Each row below holds a small network's activations on one input, seen along a few directions.
In each table, some parts of the input vary, and every possible input appears once, in random order.
A made-up example of a description, with smaller parts first: one of 3 separate values, together with either a single point or one of 11 places around a ring or (one of 6 places along a line, together with one of 8 places around a ring).
Shared parts are said once, and a part with two or three values counts as separate values.

Table:
row 1:   74  106    2  -76  -84  312  151  193 -235   12 -253  -16  -77  220
row 2:   70   15  -91 -116 -217  205  126   44 -180  153 -213    1  -96  283
row 3:  102 -434  527 -396 -393 -221 -539 -435  336  -60 -168  312  230 -592
row 4: -162   16   75 -125   29 -131   -6  291  -19 -170   76 -134  104  198
row 5:   63   22 -110  170  325   84  156  261  -36   34  286  -78   51 -140
row 6:    5 -184  -36  142  130   -7  223  336  -65  -21  215   -4   -8  -77
row 7:  361 -208  409 -366 -513  161 -322 -486  275   85 -427  623   74 -513
row 8:   51  202  -84  -46 -101  149  156 -146 -229   77 -205   42 -145  160
row 9: -214   99   -9 -110   32 -286   34  -76   16 -101  113 -134   72  123
row 10:   30  287  -46  150   22  335    8  -40 -107   38 -212 -101 -174  290
row 11: -243  151  -82   44  148 -265 -107  -86   96  -93   11 -174  -27  152
row 12: -156  -86    0 -153  -92 -243  -11  121   55  -23  115 -157  105  268
row 13:   28  242 -130  101   34  187   18 -173 -152   63 -289    6 -239  225
row 14:   19 -269 -127  125  -22 -134  188  175  -14  122  252  -20    3  -13
row 15: -217  223   -7   99  120 -124 -140   72  121  -98   97 -244   21  215
row 16:  -86  -15 -138  368  231   33   71   95   58   16  270  -92  -59  -42
row 17:  -30  -97 -141  186  105 -167  237  -37  -58   38  252   11   -4 -143
row 18:  330 -562  243 -207 -316 -106 -337 -394  313  -55  -30  466  139 -833
row 19: -103  238    1  -93  212  -52  -85  221    6 -103  142 -208  155  136
row 20:  153  321  -45  -32  109  392   85  119 -207   56 -208  -81  -32  183
row 21:  -76  -66 -212  336  239 -123   94  -57   24   29  176  -20  -92 -101
What is each input in this table made of?
> one of 3 separate values, together with either a single point or one of 6 places around a ring
Changing only the choice among 3 separate values turns row 8 into row 9. The same change can be made to row 7. Which row results?
> row 3
Change only the choice among 3 separate values in row 15. List by row number the other rows that result.
> row 10, row 16
Which other rows agree with row 21 in the choice among 3 separate values? List them by row number.
> row 5, row 6, row 14, row 16, row 17, row 18

Table:
row 22:  153  236   69 -109 -173  313  -88 -273 -139   65 -460  151 -148   80
row 23:   27 -245 -143  307  172 -197   80 -181  132   45  264  140  -60 -417
row 24:  146  169  -26  -24 -155  272  -36 -302  -68  105 -346  166 -141   24
row 25:  185  -33   61 -226 -262  238   88   61 -119   93 -218  147   13   59
row 26:  112   33   -8  150   90  107  -63 -205   71   69  -21  128  -50 -237
row 27:  136 -265   24   15  -16   24   81  185   20   24  167   90   75 -269
row 28: -241  605 -580  580  563  241  477  369 -411   76  188 -501 -351  721
row 29:  139 -166   74  -84  -56  122   60  163  -31  -11   14  113   62 -155
row 30: -158   22  144 -130   42 -263 -240  -20  198 -108  129  -94  171  -21
row 31:   83 -171 -109  254  106  -51   29 -215   71   60  140  103  -65 -338
row 32:  100   39  -11  118   55  145  -54 -195   36    6 -118  135  -85 -189
row 33: -119   57  133 -211 -102 -196 -229 -103  130 -106  -71  -76   82  135
row 34: -122  142  126 -323 -185  -92 -198 -124   61  -64 -203  -77   84  226
row 35:   62 -450  -42  100   58 -202  194  179   53   23  393  129   94 -382
row 36: -107  209  216 -409 -199  -46 -240 -100   -7 -105 -318  -90   70  278
row 37: -164   28  138 -163   10 -222 -229  -13  160 -166   30  -92  136   20
row 38:  152 -175   80  -57  -19   87   53  153    4   47  112  106   98 -203
row 39:   83   32   -1  122  -34  150  -46 -252   18   48 -148  147 -117 -122
row 40: -257 -242   22   54  110 -564 -112   11  247 -131  411  -71  169 -191
row 41: -201 -173   48   -8   51 -420 -161  -26  192 -120  282 -117  161 -118
row 42: -146   62  157 -227 -150 -156 -209 -109   99  -65 -150  -75   54  172
row 43:  190 -127   68 -126 -174  149   62   78  -55   54  -83  141   13  -41
row 44: -183  329 -492  382  487  235  600  757 -463   84  255 -513 -149  754
row 45: -180  -64   88  -51   42 -333 -219   15  214 -135  181 -115  148  -85
row 46:   97  -61  -63  220   92   40  -36 -170   90   46   37  108  -75 -301
row 47:  126   87    6   68 -119  216  -36 -290  -31  109 -296  167 -169  -40
row 48:  152   80  -20   79  -69  174  -57 -285    1   67 -213  163 -139  -71
row 49:  122 -173   81  -80 -141  125   74  110  -44   33  -18  128   32  -90
row 50: -483  657 -411  336  557  -79  412  549 -303 -105  296 -721  -92  912
row 51:  118 -374  -14   49   -4  -59  144  146   -3   39  270   90   88 -304
row 52:  197   35  148 -310 -278  272   31   86 -183   53 -336  131    5  112
row 53:  165 -116   91 -136 -227  187   85   72  -84   95 -164  145  -17   -6
row 54: -185   13  148 -159  -72 -216 -219  -73  145 -123   -5  -85  104   86
What is each input in this table made of?
> one of 3 separate values, together with either a single point or one of 10 places along a line
Changing only the choice among 3 separate values turns row 52 into row 36. The same change can be made to row 44. Which row results?
> row 50
Which other rows agree with row 22 in the choice among 3 separate values? List them by row number.
> row 23, row 24, row 26, row 28, row 31, row 32, row 39, row 46, row 47, row 48

Table:
row 55:   71  526 -296  242  351  318  199   69 -169   91   31 -158 -109  192
row 56:   97   27  108 -332 -350  137 -128  -51  -77   93 -389   10  -17  313
row 57:  -53    9 -120  145 -132   90  203  -55  -99  127  -55  -10 -156  276
row 58: -103   89 -332  323  436   23  426  298 -335  -16  197 -228 -130  127
row 59:  203 -544  366 -475 -549 -262  -60 -206  164   28   18  438  267 -539
row 60:   37  220 -399  354  294  219  390  100 -302   47    4  -67 -255  149
row 61: -271  -82 -410  503  489 -189  400  636 -116  -57  557 -415  -50  285
row 62:  148   83  267 -252 -231  340 -156  102  -31  -11 -423  119  -16  138
row 63:  108 -402  389 -680 -513 -315 -346 -275  224 -101 -150  270  332 -416
row 64: -293  358 -193  -14  247 -171  114   88 -246  -73   36 -406  -47  502
row 65: -109  138  -22  -52 -145   50 -105 -123  -51    9 -211 -176  -91  389
row 66:  268 -261  -31   18 -185  334  138  148 -176  159 -200  217 -137  -80
row 67:  311   62   72 -113 -114  442  -37  103  -43  195 -175  117   18  -22
row 68:  -58  203  147   24  -38  261 -129   34   -7  -96 -251  -72  -80  211
row 69: -473  184 -276  159  315 -381   83  418  -40 -105  418 -603   29  657
row 70:  339 -692  328 -322 -376 -104 -103  -91  125  -48   46  471  188 -781
row 71: 109 180 -55 166  99 357   3  38 -19 105  -6 -83 -39  60
row 72:  374 -400  407 -461 -282    8 -280 -115  257  -16   66  412  369 -704
row 73:  301 -351  334  -47 -159  -74 -567 -640  503   37  -10  495  157 -889
row 74:   94 -281  464 -218 -233 -193 -652 -623  532 -159 -271  466  124 -717
row 75: -234  240 -298  173  288 -134  439  165 -284   43  192 -249 -102  392
row 76:   71 -147 -161  297   32  244  182   74 -151   62  -33   16 -200    8
row 77:  150 -106   15 -137 -349  183  174   17 -123  223 -228  186  -82  190
row 78:  -71  393 -232  214  496  119  235  270 -202   29  232 -323   20  171
row 79:  131 -493  278  -79 -444 -358 -340 -743  419   87  -71  515   43 -724
row 80:   13 -343  312 -297 -416 -417 -629 -811  491  -37 -239  350  113 -597
row 81:  -98  553  -66  104  190  224   47   55 -167 -118 -211 -138 -153  336
row 82:  281 -651  253   79 -253 -186 -367 -608  373    6  -20  545  -33 -969
row 83: -410   64 -378  347  349 -353  411  504  -67   11  568 -435  -26  552
row 84: -231  228 -307  386  560  -76  207  613   12  -10  597 -524  102  325
row 85:  -88  375 -363  205  136   67  407  -34 -250  105  -13  -87 -227  414
row 86: -239  423  -11   79  328   31   81  250 -202 -171   -9 -297  -33  310
row 87:  180 -348  536 -602 -342 -101 -374  -92  270 -215 -188  392  333 -542
row 88: -411  256  -79  249  398 -162   49  584   -6 -208  363 -501   51  461
row 89: -144  490 -247   15  104   29   84 -100 -208  -15 -169 -247 -164  522
Changing only one part turns row 84 into row 83. The same change can be made to row 67. Which row results?
> row 77
What is each input in this table made of?
> one of 5 places around a ring, together with either one of 2 separate values or one of 5 places along a line
Which other rows agree with row 87 in the place on the ring of 5? List them by row number.
> row 62, row 68, row 74, row 81, row 86, row 88
